Each row below holds a small network's activations on one input, seen along a few directions.
In each table, some parts of the input vary, and every possible input appears once, in random order.
A made-up example of a description, with smaller parts first: one of 2 separate values, together with either a single point or one of 9 places along a line or (one of 5 places around a ring, together with one of 6 places along a line).
Shared parts are said once, and a part with two or three values counts as separate values.
In the rows, zero is written as 128.

A family of inputs:
row 1: [ 60 136 108 213 129 127  91  99 141 105 158 122  95 173 171  95  65 133]
row 2: [139 109 134 137  87 116 141 130 162 181 149 137 128 138 111 149 142 121]
row 3: [121 100 128 174 132 133  96 119  89   4 101 107 202 133 160  99  93 119]
row 4: [138 137 144  86 169 148 142 151  96 125  93 137 126 105 119 118 162 120]
row 5: [ 95 117 107 179 110  88  86 115 141  59 183  85 173 172 184  93  74 164]
row 6: [121 148 104 120 107  81 121 120 133 171 160 119 114 106 108 124 126 141]
row 7: [163 106 157 107 100 148 163 126 118 146 115 142 136 135 130 156 154  93]
row 8: [154 117 164  85 118 163 156 127 158 132 101 144 132 121 133 174 153 119]
row 9: [134 132 146  80 158 147 128 132 111 121  68 123 131  99 125 139 178 138]
row 10: [134 124 143 118 106 132 136 134 197 169 131 126 122 124 113 164 140 141]
row 11: [123 148  98 125 103  99 116 124 137 172 167 123 113 110 111 131 143 151]
row 12: [117 164 105 116 131 120 124 138 154 165 169 130 109 109 108 129 132 154]
row 13: [155 119 157  96 122 162 173 145 142 138 123 161 128 129 128 148 145 101]
row 14: [113 130 107 184 151  91  94 116 105  16 152  79 168 152 159  91  99 141]
row 15: [159 104 157 108 100 129 169 129 115 151 113 133 139 130 127 147 136  81]
row 16: [ 80 154 105 214 165 125  78 104  93  73 121 128  93 164 159  96  87 111]
row 17: [159  68 133 185 109 134 131 102 131  43 115 126 209 161 182 106  64 126]
row 18: [143 128 142 103 145 132 136 136  73 132  84 118 133 106 124 124 175 118]
row 19: [129 142  95 113 139  98 115 127  86 142 133 114 103 100 111 127 163 141]
row 20: [118 158  96 110 121 110 118 126 148 171 169 123 119 114 103 128 133 145]
row 21: [ 87 131 121 200 147 162  97 126  79  53  67 148 124 157 164 108  77  93]
row 22: [128 154 116  95 175 133 114 146 110 134 138 122  98  90 111 129 145 151]
row 23: [127 142 106 109 143  83 121 127  79 141 127 115 111  98 109 119 145 129]
row 24: [138 110 137 133  87  99 145 128 156 183 146 131 128 132 109 142 125 113]
row 25: [133 126 140 127 113 131 149 145 178 174 152 146 126 136 107 146 134 128]
row 26: [137 137 154  82 169 151 134 143 100 125  84 139 127 101 119 126 159 127]
row 27: [137 133 138  84 159 143 140 140  89 129  86 125 134 109 116 118 166 111]
row 28: [144 127 148 100 145 116 139 133  69 135  81 112 136 102 118 118 152 105]
row 29: [125 146 106  91 161 125 107 137 124 130 120 107 102  86 116 140 167 161]
row 30: [132 118 130 124 101 125 143 129 176 181 152 139 135 147 101 147 137 118]
row 31: [134 126 152 122 113 138 139 141 179 175 149 146 122 129 108 158 127 137]
row 32: [141  75 130 179  80 107 108 120 164  70 162 113 184 200 176  86  60 153]
row 33: [120 160 109 112 121 122 110 127 170 162 149 112 106  95 113 141 143 169]
row 34: [156 120 170  90 124 167 161 136 147 137 118 161 126 122 127 161 138 111]
row 35: [125 147  93  94 161 111 117 133  99 137 138 116 106 102 102 120 152 135]
row 36: [156 112 150  91 113 154 168 129 136 142 116 150 137 138 123 150 148  88]
row 37: [126 151 102  99 172 122 124 146 108 134 140 124  99  98 108 118 151 142]
row 38: [119 165 121 112 136 127 115 137 156 167 165 128 105 100 111 139 124 162]
row 39: [112 107 133 209 110 174 147  98 113  83  87 160 134 194 161 124  51 104]
row 40: [ 87  96 133 214  87 149 127 101 158 113 138 150 106 202 156  93  56 127]
Q: Changing only one part turns row 18 into row 11. The same change can be made to row 28. Which row results?
A: row 6
Q: What is each input in this table made of?
A: one of 5 places around a ring, together with either one of 2 separate values or one of 6 places along a line
Q: Which other rows does row 40 become when the choice among 2 separate values takes its other values? List them by row number.
A: row 32
Q: Which other rows does row 17 become when the choice among 2 separate values takes its other values? List them by row number.
A: row 39

A family of inputs:
row 41: [107 120 105 190 154 133  86 124 105  53 120 114 145 147 152  87  90 149]
row 42: [133 139 141 101 142 152 152 130 115 162  90 153 101 115 111 159 157 116]
row 43: [152 124 143  82 148 147 156 143 128 167 121 154 116 121 101 134 152 108]
row 44: [112  96 133 215  45 126 132 108 238 170 208 158 125 208 153 146  48 132]
row 45: [146 145 121  93 129  95 120 135 141 160 145 103 131 101 115 148 165 146]
row 46: [166 103 140  73  97 128 158 139 164 145 146 126 155 116 110 155 167 136]
row 47: [156 108 150  91 116 124 158 130 128 163 107 129 132  96 109 150 150 118]
row 48: [112  96 144 185 108 122 118 114  88  64  87 115 159 181 172  96  93  97]
row 49: [153 126 145  87 123 148 157 145 120 169 115 147 131 109 104 137 148 120]
row 50: [163 107 141  86 110 126 152 136 143 163 118 120 143 112 118 162 164 122]
row 51: [109 158 120 103 153 128 119 133 114 157 124 123  80 102 107 148 162 131]
row 52: [ 85 127  97 213  59 105 115 101 239 169 217 133 122 198 136 119  40 160]
row 53: [127 113 127 183 124 125 140 112  78  42 119 132 167 162 159 116  79  76]
row 54: [121 150 115  87 161 119 131 148 124 165 149 136 105 105 103 124 156 126]
row 55: [ 97 108 100 190 117 100  91  98  76  75 113 101 147 166 161  74  94 138]
row 56: [109 156 120 116 140 134 104 127 123 154 105 117  93  86 101 151 166 129]
row 57: [149 140 144  89 146 153 164 139 119 164 119 152  91 124 107 138 159 113]
row 58: [117 160 116  90 157 128 139 142 121 161 149 132  74 107 112 125 163 126]
row 59: [135 137 136 113 127 154 139 126 127 157  69 148 113  97 113 158 163 110]
row 60: [126 155 124  93 138 118 129 151 116 167 144 130 120  94 106 129 150 142]
row 61: [115 108 153 178 144 152 110 128 118  44  94 131 159 163 160 101  90 113]
row 62: [116 114 156 147 146 169 115 125 129  46  95 126 157 145 178 107  90 131]
row 63: [121 126  87 186 130 110 105 112  68  57 144 116 149 148 156  90  72 118]
row 64: [112 129 116 152 162 142  84 116 118  49 122 114 140 135 170  99  89 170]
row 65: [152 134 123  83 121  96 126 140 165 147 173 108 152 104 109 138 167 157]
row 66: [136 147 131 101 131  95 127 128 123 161 135 110 120  86 106 136 155 142]
Q: What is each input in this table made of?
A: one of 2 separate values, together with either a single point or one of 4 places along a line or one of 8 places along a line
Q: Changing only the choice among 2 separate values turns row 44 into row 52. The same change can be made to row 47. Which row results?
A: row 66
Q: Which other rows does row 63 become when the place on the line of 4 takes its other values? List them by row number.
A: row 41, row 55, row 64
Q: Which other rows does row 46 become when the place on the line of 8 takes its other values? List them by row number.
A: row 42, row 43, row 47, row 49, row 50, row 57, row 59
Q: Which other rows does row 61 become when the place on the line of 4 takes its other values? List them by row number.
A: row 48, row 53, row 62

A family of inputs:
row 67: [115 156 111  98 144 125 127 130 132 176 151 130  83 106 107 130 155 139]
row 68: [134 146 107  90 130 110 123 130 126 174 131 121 107  89 102 141 158 148]
row 69: [151 116 151  86 121 145 151 135 135 154 100 137 138 117 119 149 162 115]
row 70: [113 102 119 178  94  97 124 110 106 127 132 121 137 170 142  95  94 109]
row 71: [106 123 123 163 128 158 111 123 161  88 132 137 135 158 152 116  87 152]
row 72: [125 148 137 103 155 153 146 144 114 167 108 156  84 118 104 142 154 104]
row 73: [135 121 133 128 200 136 104 135  24  14  64 102 153 105 155  91 146 121]
row 74: [163 106 151  93 112 139 159 135 137 139 127 139 139 125 127 147 141 119]
row 75: [145 136 124  91 118 104 136 141 159 152 173 117 152 114 112 130 135 148]
row 76: [138 138 130  90 122 107 123 139 157 159 145 111 139  98 108 147 162 145]
row 77: [125 115 115 180 101 112 123 113 121 111 146 126 142 160 143 118  99 118]
row 78: [141 139 140 101 141 146 147 137 109 162  95 145 109  91  98 148 158 116]
row 79: [108 122 136 174 129 138 113 117 156 100 129 126 130 161 156 117  88 144]
row 80: [118 122 113 172 113 120 122 111 140  99 146 125 137 154 141 126  91 118]
row 81: [104 129 131 173 112 131 111 119 144  97 143 128 135 154 154 124  88 126]
Q: What is each input in this table made of?
A: either a single point or one of 6 places along a line or (one of 2 separate values, together with one of 4 places along a line)

A family of inputs:
row 82: [129 136 126 116 131 132 132 130 128 149 125 134 114 118 117 135 138 129]
row 83: [127 137 129 113 131 129 130 133 134 148 132 130 117 118 119 135 140 132]
row 84: [130 133 135 114 132 132 134 132 125 145 119 133 119 119 119 135 141 123]
row 85: [131 137 125 110 133 125 131 135 133 147 136 129 121 115 115 133 141 134]
row 86: [135 133 126 106 130 119 131 133 129 145 137 123 123 113 118 132 145 135]
row 87: [135 129 133 110 133 132 138 133 121 141 120 132 123 120 119 134 145 120]
row 88: [140 129 136 106 130 134 140 133 127 139 123 133 128 116 120 140 144 121]
row 89: [101 108 117 209 138 130  94 106  92  21 110 113 160 174 181  83  64 123]
row 90: [136 133 126 106 127 118 130 133 130 146 131 122 129 110 115 136 148 134]
row 91: [128 137 127 118 131 129 131 131 133 148 130 131 114 118 117 138 141 128]
row 92: [100 100 118 224  94 121 105 102 152  67 155 124 156 196 176  97  45 131]
row 93: [142 123 139 106 127 135 140 134 132 141 119 132 132 118 120 139 144 126]
Q: What is each input in this table made of?
A: either one of 2 separate values or one of 10 places along a line
Q: What sort of input is row 82?
A: one of 10 places along a line
